These are the activations of a small neural network, seen along a few directions. Each row is one input.
Each table varies a few parts of the input and shows all the possible inputs, shuffled.
Descriptions start from the smaller parts, as in this example, which fits no table here: one of 4 places along a line, together with either a single point or one of 9 places around a ring or (one of 3 separate values, together with one of 5 places around a ring).
Shared parts are said once, and a part with two or three values counts as separate values.
(in the rows, 128 means zero)

Other details of the inputs vary at random and push rows far along three fixed directions, the same in every table; ignore that.

Rows:
x1: [155 158 110 135 189 106 101 124  93 139 119]
x2: [ 85 118 110 146 135 126 135  99  81 123  88]
x3: [152 113  94 163  54 150 128 122 121 106  77]
x4: [134 108 152 139  83 141 146 144 175 122 146]
x5: [161 159 108 130 192 112 118 127 109 105 118]
x6: [ 67 111 144 107 154 144 138 103 132 156 170]
x7: [ 68 116 143  93 156 146 167 115 140 137 162]
x8: [ 93 109 152 143 166 147 168 102 159 120 170]
x9: [183 152 166 113 135  98  96 179 161 151 165]
x10: [117 116 145 103  67 134 130 132 151 156 149]
x11: [119 115 164 128  82 121 132 158 152 136 140]
x12: [ 89 100 143 134 166 125 161 106 150 134 164]
x13: [136  98 143 135  85 128 141 141 170 133 145]
x14: [166 153 111 128 192 114 119 120 113 101 115]
x15: [124 103 145 132  82 118 136 150 159 139 143]
x16: [206 150 107 125 108  96  88 158 114 120 100]
x17: [ 97 118 109 149 141 145 153  94 104  93  92]
x18: [ 87 123 110 146 138 135 147 104  92  99  90]
x19: [115 110 152 136  84 119 124 152 148 158 139]
x20: [ 82 128 119 145 137 132 137 105  83 112  85]
x21: [151 168 111 100 184 130  94 119  92 123 125]
x22: [157 138 141 116 215  97 129 134 153 141 190]
x23: [187 158 147 100 128 141  90 164 175 154 178]
x24: [120 138 114 156  60 138 112 146 102 126  65]
x25: [124 138 109 118  42 149 119 126 103 118  74]
x26: [ 81 118  89 110 130 149 151  95  88 122  94]
x27: [223 143  99 136 106 117  97 147 129 109 104]
x28: [ 75 113 159 128 161 122 157 118 140 128 160]
x29: [162 161  92 116 185 144  94 107 103 135 132]
x30: [123 106 153 130  82 115 130 151 147 146 142]
Description of these inputs: one of 2 separate values, together with either one of 4 places along a line or one of 11 places along a line.
The inputs of x22 and x5 match in every part but the choice among 2 separate values. If x13 is changed in the same way as x22 into x5, which row does it become?
Answer: x17
Which other rows does x21 become when the place on the line of 4 takes its other values? List them by row number.
Answer: x7, x23, x25
Which other rows does x6 become when the place on the line of 4 takes its other values? List them by row number.
Answer: x10, x26, x29

Rows:
x31: [120 143 125 102 241 111 127  98  96 147 162]
x32: [206 156  86 121 163 119  90 138 118 113 111]
x33: [207 157  87 115 156  89  87 137 102 136 117]
x34: [ 39  78 147 144  96 164 173 117 174 143 158]
x35: [217 170 116 144 170 112  85 143 116  97 112]
x36: [137 130  83 162  81 122 107 130  75 104  38]
x37: [ 51  69 157 155  95 153 178 108 170 138 161]
x38: [ 64 119 102 167 164 159 165  83  97  97  92]
x39: [126 128 143 123  21 163 108 157 158 134 114]
x40: [203 149 165  88  99 124  88 171 183 152 184]
x41: [201 154  94 115 161  94  87 146 102 131 111]
x42: [217 155  87 118 163 119  94 130 116 121 114]
x43: [106 157 125 107 240 118 130 116 101 137 153]
x44: [ 30  88 174 115  83 150 160 107 141 164 158]
x45: [145 150  74 132  65 158 101  97  72 105  56]
x46: [ 61 106 100 160 157 123 157  70  76 121 101]
x47: [131 131 110 118 237 124 137  91 121 127 166]
x48: [ 49 129  94 144 153 180 164  80  90 110  91]
x49: [123 120 143 116   5 133 108 150 137 155 116]
x50: [120 118 150 115  14 136 106 160 137 150 110]
x51: [110 147 120 118 243 109 136 116 111 136 152]
x52: [217 158 107 129 166  87  87 144 102 128 108]
x53: [ 56 111  85 140 145 166 159  57  81 118 106]
x54: [123  97 180 122 177 121 158 123 200 158 229]
x55: [ 47  73 159 156  99 155 175 113 172 134 159]
x56: [196 157  95 117 163  96  84 151 104 128 107]
x57: [ 41  75 185 134  93 115 199 126 159 110 146]
x58: [137 152  83 132  78 162  96 112  76  97  49]
x59: [131 142 138 136 239  88 129  91  99 128 164]
x60: [ 46  79 152 128  90 170 174 105 163 154 164]
x61: [150 136  91 171  86 144 109 118  85  80  45]
x62: [131 136  82 165  80 125 110 137  74 102  35]
x63: [186 150 182 130 110  95 107 196 183 147 163]
x64: [206 146 169  60  97 111 122 178 191 119 174]
x65: [ 99 137 192  93 174 144 144 138 193 157 226]
x66: [ 60 104 112 134 171 112 187  86  83  83  90]
x67: [209 129 172 131 100 112 107 169 191 140 174]
x68: [205 163  98 102 157 103  82 140  92 136 110]
x69: [ 98 115 192 124 182 103 154 155 190 164 214]
x70: [ 53 120  90 154 155 170 169  82 100 109  89]
x71: [190 146 166 123 114  94 108 198 187 156 165]
x72: [ 35 122 100 138 153 150 150  92  68 121  89]
x73: [197 186 103 106 168 110  86 160 103 131 107]
x74: [147 147  94 173  89 149 116 126  90  79  43]
x75: [130 138 140 136 240  92 130  92 100 126 162]
x76: [ 52  68 143 137  92 161 179 102 170 151 162]
x77: [ 58 122 125 169 167 129 146  90  75 105  92]
x78: [ 92 114 204 132 174 101 148 151 180 155 213]
x79: [136 102 128 101  12 145 156 160 165 104 102]
x80: [185 143 161  96 105 104  89 198 177 166 174]
x81: [ 27  82 153 138  97 140 170 133 158 156 153]
x82: [206 147 159  88  93 124  91 162 184 156 186]
x83: [ 42  89 165 120  84 173 166  95 157 150 164]
x84: [209 124 156 124 101 113 110 170 194 148 173]
x85: [ 49  78 146 128  88 166 173 100 163 152 169]
x86: [ 53 113  88 152 157 163 161  82  94 107  96]
x87: [ 97 120 178 108 183 112 155 155 192 173 215]
x88: [103 110 183  92 178 109 140 143 177 178 228]
x89: [150 126  81 158  81 120 111 120  73 111  43]
x90: [141 141 130 140 237 113 136  79 115 114 171]
x91: [162 132  85 170  79 140 112 106  84  87  52]
x92: [141  95 114 138  15 149 130 145 166 140 114]
x93: [118 156 141  94 237 113 117  92  90 144 162]
x94: [210 156 106 130 162  86  86 147 102 123 109]
x95: [ 49 125 120  98 162 130 171  79  67  89  92]
x96: [ 35 136 115 130 153 151 139  86  62 119  90]
x97: [137  93 123 112  15 137 161 160 173 103 101]
x98: [ 69 104  92 165 153 149 164  58  90 107 105]
x99: [113 120 151 116  16 139 105 165 140 147 107]
x100: [195 196 117  96 167 108  72 155  93 126 108]
x101: [ 62 115 100 167 163 155 160  82  94  98  96]
x102: [122 109 121 142  25 159 135 164 170 131 103]
x103: [ 55 114 109 163 166 130 150  91  80 114  92]
x104: [195 143 151 101 106 127  95 184 191 151 178]
x105: [109  99 171 104 176 101 149 133 185 179 229]
x106: [129 102 132 160  25 149 128 159 166 124 104]
x107: [119 151 116 111 238 137 132 103 114 124 164]
x108: [137 147  84 127  69 136  94 110  57 117  48]
x109: [139 136  99 167  83 121 103 130  71  95  39]
x110: [118 155 148 140 245 101 133 115 105 119 150]
x111: [200 178  93 112 161 134  92 147 113 114 108]
x112: [ 41 110  96 150 157 141 153  89  80 122  90]
x113: [145  94 126 154  15 143 131 145 165 131 112]
x114: [118 103 161 108 172 121 154 120 199 167 236]
x115: [211 162 122 136 161  85  82 146  97 114 108]
x116: [205 155  95 114 164  95  89 142 102 136 110]
x117: [184 169 177  85 109 109  90 195 178 165 174]
x118: [131 156 141 145 245 128 142 103 124 106 156]
x119: [205 166  92 110 160 127  84 139 109 115 112]
x120: [126 131 142 121  21 162 111 161 157 133 115]
x121: [127 110 148 165  23 147 128 162 163 115 106]
x122: [220 162 121 133 165  85  83 141  98 119 109]
x123: [122 102 196 129 175 121 155 123 196 149 227]
x124: [122 132 124  88 251  85 163 107 111 107 156]
x125: [113 127 152 119  19 140 102 169 142 148 108]
x126: [150 136  99 165  84 120 106 121  69 103  42]
x127: [138 170  85 133  84 170 107 120  83  99  47]
x128: [202 163 104  76 167  86 112 151  99  98 105]
x129: [130 114 134 159  28 154 139 163 172 125 101]
x130: [208 127 174 107  97  96 136 181 198 100 165]
x131: [ 39 114 101 137 154 147 148  85  68 123  91]
x132: [140 100 147 161  19 143 127 152 161 119 109]
x133: [205 149 167  87  99 127  91 167 184 158 183]
x134: [127 137 114 107 234 136 137  82 111 132 167]
x135: [ 36  78 154 125  87 144 168 111 147 166 163]
x136: [141 133 127 106 251 102 171  96 127  83 160]
x137: [148 126  76 160  77 118 111 117  73 110  46]
x138: [207 153  92 113 161  95  89 139 101 135 111]
x139: [ 46  80 151 128  93 167 170 109 163 149 166]
x140: [127 108 127 123  10 130 117 157 144 158 117]
The inputs of x128 and x79 match in every part but one. If x122 is changed in the same way as x128 into x79, which row does it become?
Answer: x123
The inputs of x52 and x84 match in every part but one. If x75 is changed in the same way as x52 into x84, which row does it become?
Answer: x91
What do these inputs look like to the network?
Answer: one of 2 separate values, together with one of 5 places along a line, together with either a single point or one of 10 places along a line
Which other rows does x100 become when the place on the line of 10 takes its other values? List them by row number.
Answer: x44, x49, x50, x93, x96, x99, x108, x117, x125
Which other rows does x110 become when the choice among 2 separate values takes its other values? List them by row number.
Answer: x74
Which other rows agree with x89 in the choice among 2 separate values and the place on the line of 5? List them by row number.
Answer: x36, x46, x52, x62, x66, x69, x71, x94, x103, x137
Which other rows does x131 become when the place on the line of 10 takes its other values? List them by row number.
Answer: x31, x43, x68, x72, x73, x80, x88, x135, x140
Which other rows agree with x101 in the choice among 2 separate values and the place on the line of 5? List them by row number.
Answer: x37, x38, x54, x55, x84, x98, x106, x113, x129, x136
Which other rows does x115 become when the choice among 2 separate values takes its other values? List them by row number.
Answer: x132
